A small network was trained on invented records. Each row is its activation on one of them, seen along a few directions.
Each row is followed by the record's values for the fields Kuz, Dil, Mokom, Vaga, Pudez.
A field that a record lacks is written absent.
Other fields move the rows too, some of them a lot.
(in the rows, 500 means zero)
Strong random noise was added to every row along 5 fixed directions; ignore it. To show where, here is one row again and again, with new noise each time:
[391 691 566 543 519 420 287 561 342 265 323 540 451 702 523 421 551 325
 347 420 695 458 386 330 611 530]
[441 526 696 536 385 448 384 381 630 337 652 458 651 540 565 904 561 599
 443 549 632 573 478 600 415 438]
[474 517 340 444 593 551 503 564 318 621 410 486 309 525 320 360 265 462
 606 478 549 371 435 448 447 558]
[411 598 615 490 412 493 429 506 488 297 459 369 522 534 615 662 462 491
 537 538 597 414 369 430 503 475]
[351 574 523 515 481 505 186 410 465 158 531 598 547 848 501 563 497 479
 423 663 712 545 425 453 559 626]
[504 588 562 500 493 448 584 605 418 567 374 368 428 351 517 542 440 437
 529 348 526 375 421 424 464 407]
[554 336 449 535 515 496 515 542 699 370 557 550 708 504 669 391 529 560
 630 698 367 535 616 445 566 606]

[421 522 495 432 522 546 463 464 520 486 504 584 466 618 519 533 437 498
 516 634 546 533 441 473 507 582] : Kuz: k3 / Dil: v3 / Mokom: t2 / Vaga: n2 / Pudez: b4
[444 712 579 474 514 458 577 586 361 482 293 378 346 501 565 408 490 310
 479 395 532 362 386 319 594 406] : Kuz: k1 / Dil: v3 / Mokom: t2 / Vaga: n2 / Pudez: b6
[571 238 408 628 528 518 336 371 762 270 705 625 774 681 553 489 606 672
 507 757 420 631 756 584 576 634] : Kuz: k3 / Dil: v2 / Mokom: t1 / Vaga: n2 / Pudez: b3
[357 503 478 330 432 683 410 462 503 313 517 475 503 657 533 541 278 580
 650 856 595 509 300 473 467 652] : Kuz: k1 / Dil: v3 / Mokom: t1 / Vaga: n2 / Pudez: b4
[533 403 481 555 498 507 461 479 595 435 590 553 564 558 543 451 494 565
 477 643 479 516 584 476 565 548] : Kuz: k3 / Dil: v4 / Mokom: t2 / Vaga: n2 / Pudez: b6
[458 523 435 457 519 521 451 469 378 568 464 584 349 544 295 499 438 471
 487 417 561 477 486 515 386 468] : Kuz: k3 / Dil: v3 / Mokom: t1 / Vaga: n1 / Pudez: b3
[472 421 355 453 512 623 541 424 468 556 624 373 338 462 356 523 222 649
 681 620 482 364 468 551 402 539] : Kuz: k3 / Dil: v4 / Mokom: t1 / Vaga: n2 / Pudez: b6
[393 638 366 483 554 583 420 566 175 576 296 437 220 610 260 302 262 411
 523 377 623 314 360 399 436 581] : Kuz: k3 / Dil: v1 / Mokom: t1 / Vaga: n1 / Pudez: b3
[396 579 460 446 505 485 399 413 372 435 545 614 395 654 377 559 419 421
 470 513 587 615 408 505 474 568] : Kuz: k1 / Dil: v1 / Mokom: t1 / Vaga: n3 / Pudez: b3
[404 697 549 344 446 572 580 567 375 597 337 380 339 467 437 628 249 410
 555 507 665 398 190 463 386 480] : Kuz: k1 / Dil: v3 / Mokom: t1 / Vaga: n2 / Pudez: b3
[542 375 451 631 551 474 390 358 568 365 626 602 601 592 501 486 663 572
 517 492 452 568 704 561 569 482] : Kuz: k2 / Dil: v2 / Mokom: t2 / Vaga: n1 / Pudez: b4
[574 388 465 557 511 438 452 473 618 497 629 746 744 589 572 433 682 491
 398 622 459 737 704 549 549 570] : Kuz: k4 / Dil: v3 / Mokom: t2 / Vaga: n1 / Pudez: b6
[569 455 641 485 502 491 631 503 557 870 572 635 548 345 412 709 468 505
 387 406 553 608 557 674 360 420] : Kuz: k2 / Dil: v3 / Mokom: t2 / Vaga: n1 / Pudez: b4
[524 467 503 562 471 506 488 410 545 404 634 421 504 510 515 652 546 572
 549 450 491 442 601 581 494 438] : Kuz: k3 / Dil: v2 / Mokom: t2 / Vaga: n1 / Pudez: b3
[393 524 417 339 508 576 523 631 491 394 374 611 458 649 576 288 338 393
 563 754 481 533 304 378 597 641] : Kuz: k1 / Dil: v1 / Mokom: t1 / Vaga: n2 / Pudez: b4
[459 420 438 409 424 595 520 423 678 334 632 592 635 648 631 464 473 542
 596 813 419 588 522 475 502 627] : Kuz: k3 / Dil: v4 / Mokom: t1 / Vaga: n1 / Pudez: b6
[532 406 465 592 551 584 442 494 552 595 532 489 589 556 425 403 476 573
 442 586 578 499 551 571 460 512] : Kuz: k2 / Dil: v2 / Mokom: t1 / Vaga: n2 / Pudez: b6
[502 559 516 448 479 517 609 573 415 467 382 438 457 380 562 427 464 407
 625 414 430 410 421 374 491 476] : Kuz: k1 / Dil: v3 / Mokom: t1 / Vaga: n1 / Pudez: b3
[430 495 546 478 352 599 446 596 675  79 413 326 692 512 926 401 514 501
 673 847 412 413 389 334 670 601] : Kuz: k4 / Dil: v3 / Mokom: t1 / Vaga: n2 / Pudez: b3
[377 582 453 389 436 716 430 436 357 459 497 391 348 603 345 597 185 546
 623 645 630 377 299 549 379 607] : Kuz: k1 / Dil: v3 / Mokom: t1 / Vaga: n1 / Pudez: b3
[519 502 499 549 520 489 400 441 429 522 505 369 368 518 315 553 469 522
 447 377 605 427 497 579 432 411] : Kuz: k3 / Dil: v2 / Mokom: t1 / Vaga: n2 / Pudez: b3
[494 600 623 466 513 377 549 450 474 775 498 683 383 414 342 665 534 421
 273 283 628 714 472 619 371 365] : Kuz: k2 / Dil: v4 / Mokom: t1 / Vaga: n2 / Pudez: b4
[464 484 640 471 333 534 493 450 592 367 608 375 596 455 615 728 503 582
 623 608 470 496 465 536 404 475] : Kuz: k3 / Dil: v1 / Mokom: t1 / Vaga: n1 / Pudez: b3
[489 547 546 375 460 465 690 531 599 560 579 546 499 355 577 654 476 513
 541 458 451 568 426 541 405 469] : Kuz: k3 / Dil: v4 / Mokom: t1 / Vaga: n1 / Pudez: b4
[515 487 562 633 496 463 377 413 519 439 597 462 563 547 409 624 634 593
 310 401 617 506 583 576 480 418] : Kuz: k3 / Dil: v2 / Mokom: t1 / Vaga: n3 / Pudez: b6
[431 673 463 419 501 528 499 577 226 434 288 471 289 538 473 280 363 332
 492 455 625 316 288 330 544 548] : Kuz: k1 / Dil: v4 / Mokom: t1 / Vaga: n1 / Pudez: b6
[502 623 565 476 462 461 539 593 384 595 353 596 458 522 471 392 495 325
 341 422 604 564 362 410 509 496] : Kuz: k1 / Dil: v1 / Mokom: t1 / Vaga: n1 / Pudez: b6
[520 400 344 470 519 623 460 358 474 515 716 468 414 575 324 612 344 635
 628 577 515 472 576 667 373 518] : Kuz: k3 / Dil: v2 / Mokom: t1 / Vaga: n1 / Pudez: b3
[384 614 745 538 341 470 361 496 624  54 505 368 653 556 793 654 712 432
 467 583 522 445 389 370 626 475] : Kuz: k3 / Dil: v3 / Mokom: t2 / Vaga: n3 / Pudez: b3
[398 492 399 349 435 663 549 496 458 484 468 323 375 480 510 534 274 526
 728 651 477 362 380 500 470 551] : Kuz: k4 / Dil: v3 / Mokom: t2 / Vaga: n3 / Pudez: b3
[611 451 557 704 562 341 559 566 601 497 414 578 651 426 587 298 803 404
 395 299 450 569 724 448 582 470] : Kuz: k2 / Dil: v2 / Mokom: t1 / Vaga: n1 / Pudez: b6
[604 385 389 488 573 603 693 639 546 790 451 405 529 316 473 356 342 598
 647 558 368 376 552 534 427 531] : Kuz: k3 / Dil: v3 / Mokom: t2 / Vaga: n2 / Pudez: b4
[430 661 641 571 572 275 488 501 316 608 374 629 351 508 380 497 705 243
 206 134 584 599 525 440 527 376] : Kuz: k2 / Dil: v1 / Mokom: t2 / Vaga: n3 / Pudez: b6
[522 387 330 498 544 595 379 400 510 493 618 542 524 641 370 411 370 629
 538 714 534 516 563 568 476 659] : Kuz: k3 / Dil: v4 / Mokom: t1 / Vaga: n2 / Pudez: b6
[557 472 442 338 575 529 759 615 522 760 450 505 404 281 472 430 388 469
 650 503 351 525 471 491 461 492] : Kuz: k1 / Dil: v3 / Mokom: t2 / Vaga: n2 / Pudez: b4
[577 387 548 579 479 536 537 397 611 522 658 374 620 389 522 654 538 640
 565 551 425 401 572 616 505 435] : Kuz: k1 / Dil: v3 / Mokom: t2 / Vaga: n3 / Pudez: b6
[631 590 555 630 679 243 478 612 432 775 403 822 527 447 308 300 814 287
  64 141 573 794 712 470 549 415] : Kuz: k3 / Dil: v3 / Mokom: t1 / Vaga: n2 / Pudez: b6
[452 581 699 497 342 548 558 587 578 330 408 328 644 463 774 563 547 445
 494 589 503 411 386 373 526 472] : Kuz: k3 / Dil: v3 / Mokom: t1 / Vaga: n1 / Pudez: b6
[464 428 384 361 491 588 628 582 510 444 445 421 415 439 625 346 315 493
 809 699 301 447 447 410 552 602] : Kuz: k2 / Dil: v1 / Mokom: t2 / Vaga: n2 / Pudez: b3
[619 428 662 568 479 386 488 332 696 723 734 680 663 422 372 852 693 562
 229 350 563 776 636 770 343 388] : Kuz: k1 / Dil: v4 / Mokom: t1 / Vaga: n3 / Pudez: b3
[449 523 268 504 612 583 299 381 178 479 432 460 135 692 132 415 299 527
 592 449 647 308 446 523 497 530] : Kuz: k1 / Dil: v2 / Mokom: t2 / Vaga: n2 / Pudez: b3
[458 522 621 500 460 402 530 515 589 463 540 587 559 451 573 651 620 399
 387 405 468 646 488 525 496 433] : Kuz: k2 / Dil: v1 / Mokom: t1 / Vaga: n3 / Pudez: b3
[643 459 575 701 568 305 458 422 560 602 635 539 560 437 412 676 749 529
 329 233 517 619 752 616 485 337] : Kuz: k3 / Dil: v2 / Mokom: t2 / Vaga: n2 / Pudez: b3
[450 604 484 418 512 470 475 393 440 493 572 463 353 524 412 644 535 481
 503 381 499 520 448 535 458 460] : Kuz: k3 / Dil: v4 / Mokom: t2 / Vaga: n3 / Pudez: b3
[419 673 664 493 452 384 481 670 482 373 313 548 512 530 679 501 588 325
 323 452 581 554 320 352 577 495] : Kuz: k3 / Dil: v1 / Mokom: t1 / Vaga: n2 / Pudez: b4
[541 342 560 575 451 507 430 445 572 624 609 401 590 387 365 701 476 653
 417 455 570 451 556 700 343 451] : Kuz: k4 / Dil: v1 / Mokom: t1 / Vaga: n3 / Pudez: b3

Which values does each new row have?
[523 597 524 392 468 577 712 651 368 722 318 393 359 287 455 413 308 399
 535 434 529 380 341 436 426 474] : Kuz: k1 / Dil: v3 / Mokom: t1 / Vaga: n1 / Pudez: b6
[508 618 562 441 418 506 568 587 395 532 408 513 468 448 550 487 451 408
 399 464 582 506 367 397 507 475] : Kuz: k3 / Dil: v4 / Mokom: t1 / Vaga: n1 / Pudez: b6
[438 756 672 413 487 419 525 556 318 718 391 498 296 460 352 759 490 315
 279 202 671 542 337 519 423 364] : Kuz: k3 / Dil: v3 / Mokom: t2 / Vaga: n3 / Pudez: b3
[558 526 533 479 562 454 632 567 533 802 527 532 480 312 402 631 478 508
 446 366 488 590 491 596 362 408] : Kuz: k3 / Dil: v3 / Mokom: t1 / Vaga: n2 / Pudez: b4
[458 581 458 455 575 494 475 479 350 491 403 474 342 518 417 482 441 451
 484 393 586 472 415 474 520 510] : Kuz: k1 / Dil: v2 / Mokom: t1 / Vaga: n2 / Pudez: b4
[632 400 418 526 607 441 670 640 575 750 461 753 572 424 488 241 600 402
 427 503 395 675 615 440 567 568] : Kuz: k1 / Dil: v3 / Mokom: t2 / Vaga: n3 / Pudez: b6
[616 327 324 493 575 548 538 573 612 433 505 773 686 579 574 136 542 465
 556 717 278 646 683 426 611 698] : Kuz: k1 / Dil: v3 / Mokom: t1 / Vaga: n1 / Pudez: b3
[389 518 424 430 530 533 482 521 450 425 430 592 446 685 524 275 397 386
 529 681 534 525 412 391 605 603] : Kuz: k2 / Dil: v1 / Mokom: t2 / Vaga: n2 / Pudez: b6
[418 524 491 518 514 529 267 403 391 408 522 607 398 729 280 482 427 504
 378 555 709 539 429 499 477 610] : Kuz: k1 / Dil: v4 / Mokom: t1 / Vaga: n2 / Pudez: b6
[595 301 205 553 742 461 475 364 479 689 657 705 408 559 188 299 586 554
 521 384 364 578 816 603 475 561] : Kuz: k3 / Dil: v2 / Mokom: t2 / Vaga: n3 / Pudez: b3
[638 454 560 672 587 366 589 729 498 877 349 629 558 355 387 297 599 410
 199 259 550 566 620 477 429 465] : Kuz: k3 / Dil: v1 / Mokom: t1 / Vaga: n2 / Pudez: b6
[453 595 597 498 448 533 573 618 429 537 355 383 434 460 601 467 418 414
 518 518 530 374 396 412 529 468] : Kuz: k2 / Dil: v3 / Mokom: t2 / Vaga: n2 / Pudez: b6
[454 561 411 558 658 451 351 464 364 518 454 617 365 650 290 347 593 401
 375 326 546 435 589 473 541 514] : Kuz: k3 / Dil: v3 / Mokom: t2 / Vaga: n3 / Pudez: b3
[294 630 372 376 490 627 430 437 213 376 445 371 157 691 402 481 204 488
 625 572 624 214 254 387 510 569] : Kuz: k3 / Dil: v4 / Mokom: t2 / Vaga: n3 / Pudez: b6
[535 594 652 534 466 395 654 635 513 557 343 380 547 326 629 495 620 419
 475 369 425 461 503 369 519 388] : Kuz: k3 / Dil: v3 / Mokom: t2 / Vaga: n2 / Pudez: b6
[557 401 379 525 596 406 705 507 502 730 562 562 451 331 428 396 524 490
 575 446 276 530 665 531 445 489] : Kuz: k3 / Dil: v1 / Mokom: t2 / Vaga: n3 / Pudez: b6
[573 465 605 636 483 332 405 540 606 386 493 571 726 455 613 437 783 430
 271 387 467 586 618 506 607 442] : Kuz: k4 / Dil: v1 / Mokom: t1 / Vaga: n3 / Pudez: b3
[584 459 510 553 590 451 504 583 619 482 461 602 636 517 539 335 603 439
 441 518 434 515 612 466 623 525] : Kuz: k1 / Dil: v3 / Mokom: t2 / Vaga: n2 / Pudez: b3
[569 409 528 479 408 561 747 541 606 616 524 177 525 218 627 634 409 630
 699 499 419 323 508 529 449 362] : Kuz: k4 / Dil: v2 / Mokom: t2 / Vaga: n2 / Pudez: b6
[601 408 637 601 417 479 552 542 664 570 521 399 642 340 614 665 606 643
 451 466 499 523 544 552 413 386] : Kuz: k3 / Dil: v2 / Mokom: t1 / Vaga: n2 / Pudez: b4
[636 365 565 646 520 508 503 570 623 716 502 472 684 386 438 523 577 645
 359 433 518 501 622 605 403 427] : Kuz: k3 / Dil: v2 / Mokom: t1 / Vaga: n2 / Pudez: b4
[398 602 506 378 507 575 504 358 374 646 632 460 239 535 203 733 288 560
 576 496 638 504 388 616 362 483] : Kuz: k1 / Dil: v3 / Mokom: t2 / Vaga: n2 / Pudez: b6
[618 377 320 555 613 479 611 499 510 749 539 498 400 286 345 351 457 526
 548 341 350 455 672 581 457 462] : Kuz: k4 / Dil: v4 / Mokom: t1 / Vaga: n3 / Pudez: b3
